A small network was shown many inputs. Here are its activations along a few directions, one row for each input.
Each table varies a few parts of the input and shows all the possible inputs, shuffled.
Descriptions start from the smaller parts, as in this example, which fits no table here: one of 5 places around a ring, together with either a single point or one of 11 places around a ring or (one of 3 separate values, together with one of 4 places along a line).
Shared parts are said once, and a part with two or three values counts as separate values.
In the rows, zero is written as 128.

Table:
R1: [ 81 133  98  94 154  84  86 116 144 199 192 180 106  95 102 204 113]
R2: [103 169 136 158 165  70  46  96 157  68 197 104 107 148 163 163 114]
R3: [138 116 182 142 105 136 110 153 150  72  93  99  49 197 142  50 115]
R4: [ 74 154 136 217 144 129  93 104 157 108 138  79 137 116 212 103 139]
R5: [121 142 123  49 128 107 194 118 101 136 144 208 135 116  74 155  80]
R6: [122 185 140 111 153 106 124 102 122   7 112 137 130 178 107 128  83]
R7: [155 120 156 165 162 149 107 140 125  66 100  65 163 109 181 137 194]
R8: [185 102  84  90  63 169 195 136  70 175 121 127 157 122  73 121 125]
R9: [151  64 113 103 143 164 138 141 114 198 101 144 184  73 145 167 179]
R10: [ 60 110 100 158 133 138 134 129 159 239 135 149 160  71 138 144 136]
R11: [197 169 120 157  89 157 152 121  81  55  93  71 117 152 115  97 144]
R12: [151  71 149  92  96 128 157 181 155 211 109 173  92 158  83  67 113]
The inputs of R3 and R12 match in every part but one. If R11 is changed in the same way as R3 into R12, which row does it become?
> R8
Describe the family of inputs behind these rows.
> one of 2 separate values, together with either a single point or one of 5 places around a ring

Table:
R13: [123 141 143 164 173 106  41 124 155  61 169  79 125 162 170 138 169]
R14: [ 81 142 104 113 135  96 155 107 131 162 182 170 172  94 137 145  97]
R15: [159  50 147  92 111 163 157 159 131 192  78 140 117 150 102  58 122]
R16: [142 122  96 155  98 169 160 125  87 141 134  92 150  87 164 133 173]
R17: [173 138 106 130  89 167 179 152  82 127 114 101 145 106 113 109 175]
R18: [103 128 132 100 184  83 129 134 147 160 167 179 183  89 147 180 126]
R19: [184 136 157 122 118 106  92 135 128  23 140  94  93 200 124  99 100]
R20: [131  83 127 140 102 173 161 167 146 210  91 126 133 139  97  64 127]
R21: [144 153  87 109 122 150 155  93 102 134 117 130 159 109  57 165 107]
R22: [140 153 185 124 139 133 135 134 136   4  72  99  87 183 151  90 103]
R23: [121 172 115 185 116 102  67 101 135  72 165  77 113 168 185 114 127]
R24: [169  95 128 146 148 144 133 144 107 136 125  97 163  76 166 164 200]
R25: [105 154 104  99 122  96 175 134 120 145 154 194 162 123  93 130 101]
R26: [ 76 108 134 106 158  96  79 152 167 197 162 159  87  99 126 168 145]
R27: [137 123 129  51 123 102 179 136 113 122 142 214 142 147  98 140  91]
R28: [100  70 126 164  95 174 140 141 152 221 114 116 145 118 145  94 130]
R29: [ 82 181 149 203 138 135 103  94 139  48 108  88 109 137 199  97 122]
R30: [122 118  97 109 179 139 103 103 113 143 120 128 174  84 118 216 141]
R31: [ 99 155 182 183 192 128  74 115 159  39 108  93 123 124 189 120 158]
R32: [122  46 149 145 134 144 110 150 181 212  97 125 157 101 152 121 170]
R33: [ 79 137 116 131 105 101 106 131 148 210 170 159  78 107 133 146  96]
R34: [148 176 121 173 107  97  88 132 130  51 141  87 106 185 132  97 117]
R35: [143 105 136  66 113  98 136 143 138 168 137 197  46 151  84 124  95]
R36: [211 113 140  90  87 154 174 152  63 116  94 117 132 125 123 117 158]
R37: [116 140  79 125 133 148 134  68 104 152 136 116 166  88 108 182 108]
R38: [ 94 137 113 112 107 107 131 148 141 191 154 175  64 137  74 118 109]
R39: [107 182 162 185 137 121 135 115 141  32  88  83 106 165 141  80 119]
R40: [174 125 121  63 120 153 151  95  86 114 104 149 146 131  59 173  98]
Describe the family of inputs behind these rows.
> one of 4 places along a line, together with either one of 2 separate values or one of 5 places around a ring
The inputs of R20 and R28 match in every part but the place on the line of 4. If R34 is changed in the same way as R20 into R28, which row does it become?
> R23
Start at R40 and move only the place on the line of 4, one step at a time. The first step leads to R21. Which rows follow, in order?
> R37, R30
Change only the choice among 2 separate values in R31. List by row number the other rows that result.
> R13
Change only the place on the ring of 5 in R36. List by row number the other rows that result.
> R15, R27, R35, R40

Table:
R41: [112  93 125  97 124 126 138 145 144 202 130 171 120 118 105 130 116]
R42: [217 130 158 112  73 167 179 148  87  37  59  90  94 201  93  44 115]
R43: [142 107 108  88 126 133 150 135 109 171 133 158 149 103 100 159 135]
R44: [133  98 112 113 118 151 163 134 115 189 118 143 162  92 121 139 140]
R45: [130  94 109 116 109 140 144 142 129 210 132 146 135 106 110 131 134]
R46: [115 149 139 174 148 134 103 108 135  83 121  86 140 119 175 132 144]
R47: [107 167 129 143 144 101 103 107 134  74 154 122 122 145 140 137 111]
R48: [118 128 104  83 119 118 159 126 116 178 144 180 131 113  80 153 102]
R49: [126 153 136 149 155 115  92 109 131  69 138 100 133 131 155 149 137]
R50: [111 145 139 173 138 120  91 119 145 100 141  93 113 132 169 122 141]
R51: [ 98 143 150 160 152 103  87 134 162  95 140 117 108 147 159 113 133]
Describe the family of inputs behind these rows.
> either a single point or (one of 2 separate values, together with one of 5 places around a ring)
